A small network was trained on made-up records. Each row is its average activation on records with the value named, seen along a few directions.
Related values have similar rows: they may be neighbours, one step apart, or belong to one group.
(in the rows, 500 means zero)
Strong random noise was added to every row along 8 fixed directions; ignore it. To show where, here is one row again and again, with new noise each time:
394, 497, 509, 476, 391, 505, 522, 525, 603, 390, 545, 571, 466, 458, 540, 496, 440, 525, 470, 442, 423
563, 692, 213, 556, 247, 299, 831, 589, 324, 733, 429, 259, 716, 654, 423, 619, 574, 415, 548, 434, 280
179, 524, 750, 610, 433, 575, 727, 742, 644, 469, 594, 551, 570, 461, 228, 405, 364, 124, 480, 527, 403
128, 590, 558, 407, 404, 283, 644, 717, 836, 403, 713, 604, 518, 468, 324, 311, 518, 464, 159, 566, 371
181, 371, 784, 358, 765, 226, 457, 632, 867, 297, 712, 631, 450, 454, 474, 44, 643, 715, 80, 710, 700
468, 492, 314, 443, 543, 478, 624, 385, 433, 571, 477, 329, 589, 336, 853, 307, 504, 864, 634, 688, 502
557, 395, 490, 575, 685, 452, 510, 472, 422, 427, 461, 380, 528, 530, 659, 294, 551, 632, 640, 600, 655
515, 820, 317, 403, 500, 540, 420, 483, 724, 551, 551, 550, 385, 515, 521, 498, 584, 553, 469, 352, 197
417, 496, 667, 340, 459, 566, 511, 421, 580, 336, 471, 671, 383, 334, 634, 586, 456, 690, 431, 487, 488
585, 827, 93, 632, 363, 555, 345, 589, 677, 140, 562, 605, 254, 681, 381, 673, 441, 255, 706, 215, 173


Field PAS:
bofif: 426, 356, 488, 495, 426, 486, 436, 456, 450, 516, 496, 510, 511, 324, 693, 458, 346, 598, 513, 720, 536
vata: 494, 230, 410, 492, 239, 376, 507, 412, 327, 906, 505, 311, 776, 547, 801, 454, 436, 647, 445, 452, 490
pamob: 494, 775, 294, 49, 408, 553, 200, 265, 678, 649, 542, 739, 307, 189, 649, 744, 552, 915, 233, 452, 251
binel: 724, 482, 437, 398, 418, 445, 582, 393, 120, 525, 322, 483, 563, 533, 376, 920, 553, 531, 499, 526, 670
biz: 582, 489, 562, 537, 939, 858, 354, 388, 589, 650, 532, 404, 471, 417, 582, 251, 542, 571, 706, 608, 664
labe: 523, 427, 721, 496, 507, 638, 717, 472, 298, 790, 421, 445, 668, 477, 252, 616, 536, 393, 445, 556, 629
vesa: 618, 582, 30, 552, 429, 311, 368, 507, 650, 683, 635, 313, 535, 659, 664, 284, 599, 632, 460, 383, 313
fina: 637, 286, 319, 732, 305, 526, 439, 438, 98, 525, 377, 349, 624, 450, 586, 685, 303, 368, 834, 553, 616
pama: 734, 333, 395, 877, 503, 472, 695, 565, 167, 322, 396, 275, 612, 761, 417, 523, 455, 224, 809, 578, 726
The values of PAS form a ring.
Q: List every value one step from vata, in the order listed.
A: bofif, vesa
Q: List every value one step from binel, in the order listed.
A: pamob, labe

Field DOKIK:
gevan: 525, 383, 583, 453, 653, 320, 229, 502, 562, 528, 557, 566, 449, 573, 487, 344, 616, 587, 311, 485, 625
fabok: 451, 582, 673, 469, 644, 332, 533, 618, 526, 646, 517, 519, 567, 572, 166, 450, 650, 354, 266, 557, 556
sugap: 692, 430, 522, 596, 608, 182, 355, 580, 481, 465, 481, 470, 471, 836, 441, 429, 667, 441, 383, 380, 622
geke: 696, 905, 637, 303, 805, 584, 561, 502, 541, 384, 358, 605, 261, 562, 323, 763, 745, 485, 438, 431, 437
sufof: 705, 735, 771, 329, 637, 701, 558, 400, 406, 855, 310, 526, 530, 485, 268, 789, 688, 404, 415, 386, 427
mes: 927, 358, 221, 531, 509, 444, 147, 276, 434, 156, 410, 525, 294, 776, 786, 620, 635, 788, 629, 198, 622
lek: 407, 408, 757, 488, 491, 639, 393, 501, 702, 461, 579, 634, 410, 434, 573, 411, 434, 456, 438, 440, 465
dab: 464, 389, 409, 689, 551, 735, 454, 492, 511, 325, 552, 482, 482, 483, 485, 390, 335, 373, 740, 531, 590
gero: 289, 330, 484, 550, 302, 291, 630, 585, 409, 291, 540, 527, 555, 409, 567, 486, 333, 523, 500, 690, 600
The values of DOKIK form a ring.
Q: What is the length, in steps, of the shortest route from lek to geke?
A: 2
Q: List every value one step from fabok, in the order listed.
A: gevan, sufof

Field VADI:
pubi: 349, 432, 636, 347, 402, 516, 788, 497, 433, 461, 514, 511, 491, 271, 638, 497, 468, 708, 444, 604, 545
zigu: 542, 717, 284, 598, 302, 714, 449, 399, 607, 311, 495, 575, 359, 428, 684, 651, 311, 418, 792, 501, 233
sok: 298, 280, 708, 641, 720, 610, 415, 578, 685, 390, 570, 562, 436, 339, 605, 177, 253, 405, 573, 640, 621
zun: 479, 531, 458, 450, 502, 699, 363, 348, 587, 668, 522, 544, 523, 455, 508, 473, 472, 586, 435, 520, 421
miri: 578, 420, 402, 593, 200, 534, 520, 462, 382, 648, 499, 426, 595, 685, 655, 584, 445, 473, 621, 269, 421
kena: 667, 456, 560, 479, 511, 444, 606, 456, 433, 545, 414, 468, 620, 552, 369, 625, 577, 531, 410, 451, 679
bizud: 683, 503, 487, 260, 488, 474, 564, 364, 460, 739, 426, 398, 569, 486, 613, 578, 740, 792, 315, 405, 467
teme: 449, 616, 645, 341, 669, 524, 506, 447, 483, 774, 368, 484, 533, 309, 548, 515, 573, 610, 471, 533, 359
tir: 394, 768, 592, 120, 634, 255, 400, 506, 648, 397, 534, 737, 287, 384, 410, 571, 749, 748, 141, 594, 430
tiv: 428, 530, 513, 348, 211, 109, 741, 609, 301, 592, 501, 507, 661, 577, 273, 790, 591, 543, 108, 561, 569
The values of VADI form a ring.
Q: List every value one step from tiv, in the order listed.
A: zun, tir
Q: List every value one step from zigu, in the order listed.
A: sok, miri
